Each row below holds a small network's activations on one input, seen along a few directions.
In each table, some parts of the input vary, and every possible input appears once, in random order.
A made-up example of a description, with smaller parts first: line(6) and (point or line(11) or (values(2) and ring(8))).
Shared parts are said once, and a part with two or three values counts as separate values.

Other details of the inputs vary at random and push rows far along three fixed directions, the same in every table; ignore that.

A family of inputs:
x1: [-2.11  0.62  5.74  0.28 -3.13  2.75 -4.37  3.75 -2.49  1.46 -1.68]
x2: [-0.63 -0.14  2.23  1.30  4.41  0.40  1.08  3.30  1.39 -5.57 -1.82]
x3: [ 0.75  0.47 -3.13  0.11  4.26 -2.67  3.85 -1.93  3.49 -1.83 -0.58]
x4: [-0.69  0.07  4.39 -0.60 -2.16  1.38 -1.51  2.71  0.02 -3.81 -1.34]
x5: [-0.07  0.03 -0.82 -0.74 -0.90  1.39  0.80 -0.67 -0.66  0.45  1.56]
x6: [ 2.86  1.07 -2.99  2.60  0.30 -3.21 -2.64 -2.78  1.38  6.11 -2.27]
x7: [ 1.99 -1.12 -6.62  1.18  1.82 -1.11  1.61 -2.32 -0.11  4.24  2.45]
x8: [-0.05  0.28 -2.86 -0.24 -2.16  0.08 -1.33 -2.95  0.09  4.81  0.36]
x9: [ 0.96  1.75  1.91  0.77 -0.38 -3.46 -3.24 -1.71  3.68  1.48 -5.23]
x10: [-0.02  0.01 -2.45 -0.44  2.41 -0.55  3.73 -0.67  1.57 -2.34  1.24]
x11: [-1.02 -0.57  2.46 -1.38 -2.64  1.61 -1.04  1.31 -2.27 -0.61  1.43]
x12: [ 0.73  1.54  4.90  0.71 -0.39 -1.78 -2.19  1.07  1.29 -2.69 -3.16]
x13: [-0.20 -1.09 -1.45 -0.93  2.89  0.10  3.50  0.90  1.74 -4.92  1.47]
x14: [ 0.42  1.27  6.15  0.87  0.08 -1.35 -1.73  1.88  1.08 -4.51 -3.13]
x15: [ 2.09  1.51  0.12  1.21  4.34 -4.52  0.58 -1.97  2.56 -2.42 -2.76]
x16: [ 1.27  0.30 -3.55 -0.42  5.05 -3.16  3.56 -2.38  3.67 -1.43 -0.65]
x17: [ 0.16 -2.34 -3.25 -0.56  0.49  2.61  3.14  1.51 -2.41  0.74  4.56]
x18: [-1.11  0.37  1.06 -1.09 -4.88  2.00 -2.09  0.02 -2.58  3.17  0.57]
x19: [ 2.32  2.49 -0.56  0.66  2.80 -5.48 -1.13 -3.06  4.09  1.03 -4.52]
x20: [-0.85 -1.35 -3.25 -0.40  0.46  2.03  3.57 -1.17 -2.34 -0.36  4.41]
x21: [-1.61 -0.66  3.00 -0.90 -3.43  2.37 -0.14  2.21 -2.52 -1.76  1.52]
x22: [-0.59 -0.77  1.61  0.05 -4.57  2.60 -1.80  2.95 -3.29  2.89  1.50]
x23: [ 0.81  0.62 -3.51  0.79 -2.53 -1.08 -2.73 -4.66 -0.95  7.05  0.16]
x24: [ 0.92  1.15 -0.39  0.66 -2.95 -2.28 -4.60 -3.29 -0.54  5.73 -2.11]
x25: [-1.45 -0.27  0.72  0.53  2.48  1.77  1.76  2.93 -0.92 -2.64  0.53]
x26: [ 0.94  2.45  1.93  1.84  2.46 -3.58 -3.80 -0.58  1.47  2.61 -5.39]
x27: [-0.08 -1.39 -0.62 -0.89  2.70  0.91  3.63  1.43  0.83 -6.08  1.52]
x28: [-2.48 -1.88 -1.41 -0.61 -0.32  4.19  0.53  2.05 -3.29  1.02  3.34]
x29: [ 0.22 -0.08  2.39  0.77  0.93 -0.38  0.04  0.75  0.72 -4.11 -1.03]
x30: [ 0.02  0.06 -4.50 -0.64 -0.88 -0.09  0.53 -4.36  0.31  6.09  1.31]
x31: [-1.04  0.40  6.32 -0.87 -3.67 -0.34 -3.98  2.95  1.04 -1.75 -3.91]
x32: [-0.74 -1.38 -3.31 -1.97  0.04  2.53  3.09 -0.57 -1.99 -0.01  4.30]
x33: [-1.57 -0.14  1.99 -1.50 -4.36  2.65 -1.53  0.92 -1.54  1.84  1.30]
x34: [ 0.15 -1.38 -0.85  0.06  3.51  0.04  3.44  0.37  0.43 -5.68  1.79]
x35: [-0.29 -1.92 -1.39 -0.21 -2.08  3.65  1.42  2.08 -2.93  1.82  4.27]
Each input here is: ring(5) and (values(2) or line(5)).
- Changing only the ring(5) part turns x8 into x13. The same change can be made to x9. Which row results? => x31
- Start at x20 and move only the line(5) part, one step at a time. The first step leads to x21. Which rows follow, in order? => x18, x10, x3
- Change only the values(2) part in x17. List by row number the other rows that result. => x26
- Change only the line(5) part in x33. List by row number the other rows that result. => x5, x12, x14, x30

A family of inputs:
x36: [ 0.18  0.68 -0.01 -2.37 -6.79  1.02 -1.94 -2.44 -1.53  5.21  1.15]
x37: [-0.80  0.17  0.67 -1.80 -5.94  0.93 -1.31 -2.61 -2.69  3.55  1.82]
x38: [-0.25  1.42  2.72 -0.25  0.49 -2.24 -1.99  2.12  0.87  0.09 -3.34]
x39: [ 2.53 -1.27 -5.12  1.02  4.34 -2.84  2.95 -0.82  1.37 -1.40  1.10]
x40: [ 0.70  0.73 -2.70  1.21  1.08 -1.72 -2.79 -3.21  2.08  7.25 -2.69]
x41: [ 0.29 -1.13 -1.95  1.22 -3.77  2.00 -1.17  0.34 -2.44  3.28  2.00]
x42: [-0.77  0.91  4.29  0.43  1.79 -0.88 -3.58  1.97  0.57 -1.98 -4.34]
x43: [ 1.93  0.05 -3.13  1.07  5.66 -2.05  3.66 -1.00  0.17 -1.77  1.38]
x44: [-2.42  0.20  2.89 -0.17 -2.48  3.36 -0.06  3.85 -1.61 -1.02  0.41]
x45: [-1.00  1.93  4.78 -0.89 -1.55 -2.36 -1.94 -0.71  1.74 -2.11 -3.13]
x46: [-1.15 -0.02 -0.71  1.11  3.30  0.48  1.80  1.49  2.35 -3.33 -1.24]
x47: [-0.82  1.31  3.98 -1.84 -1.62 -1.08 -2.43 -0.05  3.56 -2.99 -4.24]
x48: [ 3.18 -0.55 -5.85  2.25  1.55 -2.45 -0.13 -3.92  1.30  5.88  1.02]
x49: [-2.67 -1.14  1.49  0.03  0.26  4.11 -0.05  2.07 -1.91 -1.80  1.05]
x50: [ 2.31 -0.80 -3.36  1.69  4.50 -2.15  1.53 -1.09  0.22 -1.64  1.33]
x51: [-0.54 -1.67  0.24 -1.47 -0.16  2.12  2.87  3.85 -2.45 -2.65  2.61]
x52: [-0.37  1.19  1.79  1.18  3.18 -0.17  0.73  1.05  0.51 -2.44 -0.99]
x53: [-0.55 -1.13 -0.31  0.45  1.17  3.27  3.60  1.93 -2.85 -2.76  4.07]
x54: [-0.01  0.34 -2.85  0.13  2.69 -2.30 -0.90 -1.36  1.65  2.52 -2.46]
x55: [-1.76 -0.79 -1.58 -1.25  0.42  2.83  0.94  0.75 -3.50  1.85  3.59]
x56: [ 0.67 -1.83 -4.28 -2.04 -3.88  1.78  1.38 -3.03 -1.02  1.88  4.43]
x57: [-3.14 -1.70 -0.99 -2.59 -1.64  2.99  1.82 -1.71 -0.87 -1.58  2.70]
x58: [ 0.62  1.71  2.05  0.77 -1.05 -1.72 -3.65 -0.24  1.12  5.45 -3.28]
x59: [ 1.81 -0.05  0.15  2.47  1.73 -0.62 -0.25  0.03 -0.14 -1.92 -0.11]
x60: [ 1.76  1.20  3.41  1.48 -0.91 -2.23 -2.72  1.10  1.08  2.37 -3.07]
x61: [ 1.17  0.58 -0.21  1.64  2.18 -0.84  2.65  1.50  1.18 -2.81 -0.46]
x62: [ 1.20 -0.57  0.79 -0.04  0.02 -1.76  1.29 -1.53  1.44 -5.07 -0.06]
x63: [-2.09  0.24  3.79 -3.41 -4.55  2.49 -0.31  1.68 -0.18 -2.07  0.77]
- Describe the family of inputs behind these rows. => line(4) and (values(2) or ring(5))
- Changing only the line(4) part turns x59 into x49. The same change can be made to x50. Which row results? => x42
- Start at x51 and move only the ring(5) part, one step at a time. The first step leads to x60. Which rows follow, in order? => x61, x53, x43

A family of inputs:
x64: [ 0.79  0.40  2.71  1.13 -0.66  0.20  2.76  1.01  2.51 -8.18 -0.20]
x65: [ 1.09  1.68  0.25 -1.74 -4.68 -3.87 -3.92 -2.45 -0.06  4.29 -3.53]
x66: [ 3.06 -0.22 -4.04  2.27  0.19 -3.43 -1.37 -2.09  2.28  4.27 -0.55]
x67: [-2.52 -0.44  3.84  1.12 -4.04  2.38 -4.93  1.21 -2.13  4.75 -3.11]
x68: [ 0.24  2.20  2.42  2.25  5.04 -1.77 -2.46 -0.12  1.33 -3.29 -5.32]
x69: [ 1.85 -2.82 -3.15 -0.27 -1.73  3.06  1.45  1.75 -0.50  1.27  3.82]
x70: [ 1.67 -0.62 -4.84  1.62  3.24 -1.88  4.20 -2.44 -0.53  2.69  2.06]
x71: [-1.96  3.12  5.20 -1.01 -4.54  1.09 -1.76  0.77  0.25 -0.42 -2.46]
x72: [ 1.64 -0.14  2.74  2.04  2.88  0.58  0.53  2.52 -1.34 -7.80 -0.06]
x73: [-1.62 -1.00 -7.12 -1.89  1.01 -0.58  1.23 -4.28  1.29  2.19  0.64]
x74: [-0.52  0.79 -3.82 -0.99 -4.14  1.53  2.68 -3.72 -1.80  4.35  3.96]
x75: [ 0.23  4.10 -0.58  2.01  0.65 -3.96 -2.50 -5.58  5.17  2.79 -5.76]
x76: [-1.70 -1.12 -0.37 -0.37 -2.78  2.56 -0.05  1.57 -5.36  2.24  4.76]
x77: [ 2.20 -1.90 -2.19 -0.26  2.75 -0.95  3.14 -3.52  1.42 -3.41  3.28]
x78: [-3.31 -1.97  1.63 -0.63 -1.95  3.86 -1.20  4.17 -0.58  0.06  0.94]
x79: [ 0.42 -3.31  0.79  1.56  0.80  2.70  3.67  3.23 -1.66 -5.28  2.79]
x80: [ 0.89  0.29  4.15  2.78 -0.05 -2.16 -3.22  2.41 -0.53 -3.59 -1.95]
x81: [ 0.83  1.11 -4.51  0.66  8.14 -0.54  4.86 -1.67 -0.34 -2.67  1.40]
x82: [-1.70 -0.57 -1.00 -1.93 -2.80  2.12 -3.24 -5.20 -1.11  6.60  1.34]
x83: [ 0.97  1.14  1.48 -1.36  4.76 -3.09  1.87 -2.85  3.43 -3.22 -1.47]
x84: [-2.29 -0.83  1.59 -1.64 -4.13  3.19 -1.41  3.45 -2.41  3.79  1.43]
x85: [ 2.55  1.65  5.24 -0.53  2.15 -4.80 -0.91 -1.49  3.32 -3.78 -3.41]
x86: [ 0.23  1.47  5.59 -0.90 -1.29 -0.30 -3.14  5.16  2.32  0.03 -3.84]
x87: [-3.96 -1.30 -0.89 -1.46 -2.05  4.52  0.50  2.11 -5.79  1.98  5.62]
x88: [ 4.05  0.30 -7.59  0.48  2.96 -2.46  2.89 -2.66  2.67  5.52  1.18]
x89: [-0.82 -3.92 -0.76 -2.70 -2.03  2.84  3.66  2.54 -1.40 -7.76  3.82]
x90: [-3.90  0.14  3.99  0.54 -4.52  2.76 -6.62  1.95 -3.72  3.89 -1.05]
x91: [ 1.72  0.88 -4.23  0.86  3.41 -0.53  2.31 -2.54 -2.74  1.27  2.36]
x92: [-0.71  1.61  1.48 -2.50 -2.83 -2.72 -2.97 -0.79  0.79  1.68 -4.22]
x93: [-0.76 -2.68  1.03 -1.34  1.25  3.08  5.53  6.39 -0.62 -6.68  4.43]
x94: [ 0.57  0.12 -3.33  0.20  1.43  0.20 -1.35 -0.62  3.28  4.70 -1.29]
x95: [ 0.75  1.83  4.29  2.01  3.56 -3.63 -0.23  1.78  2.56 -2.27 -5.61]
- Describe the family of inputs behind these rows. => line(4) and (values(3) or line(5))
- Changing only the line(4) part turns x70 into x95. The same change can be made to x76. Which row results? => x87
- Change only the line(5) part in x79. List by row number the other rows that result. => x66, x69, x72, x80
- Change only the values(3) part in x64. List by row number the other rows that result. => x77, x89
- Start at x94 and move only the line(5) part, one step at a time. The first step leads to x78. Which rows follow, in order? => x67, x90, x68
- Change only the line(4) part in x82. List by row number the other rows that result. => x77, x83, x85
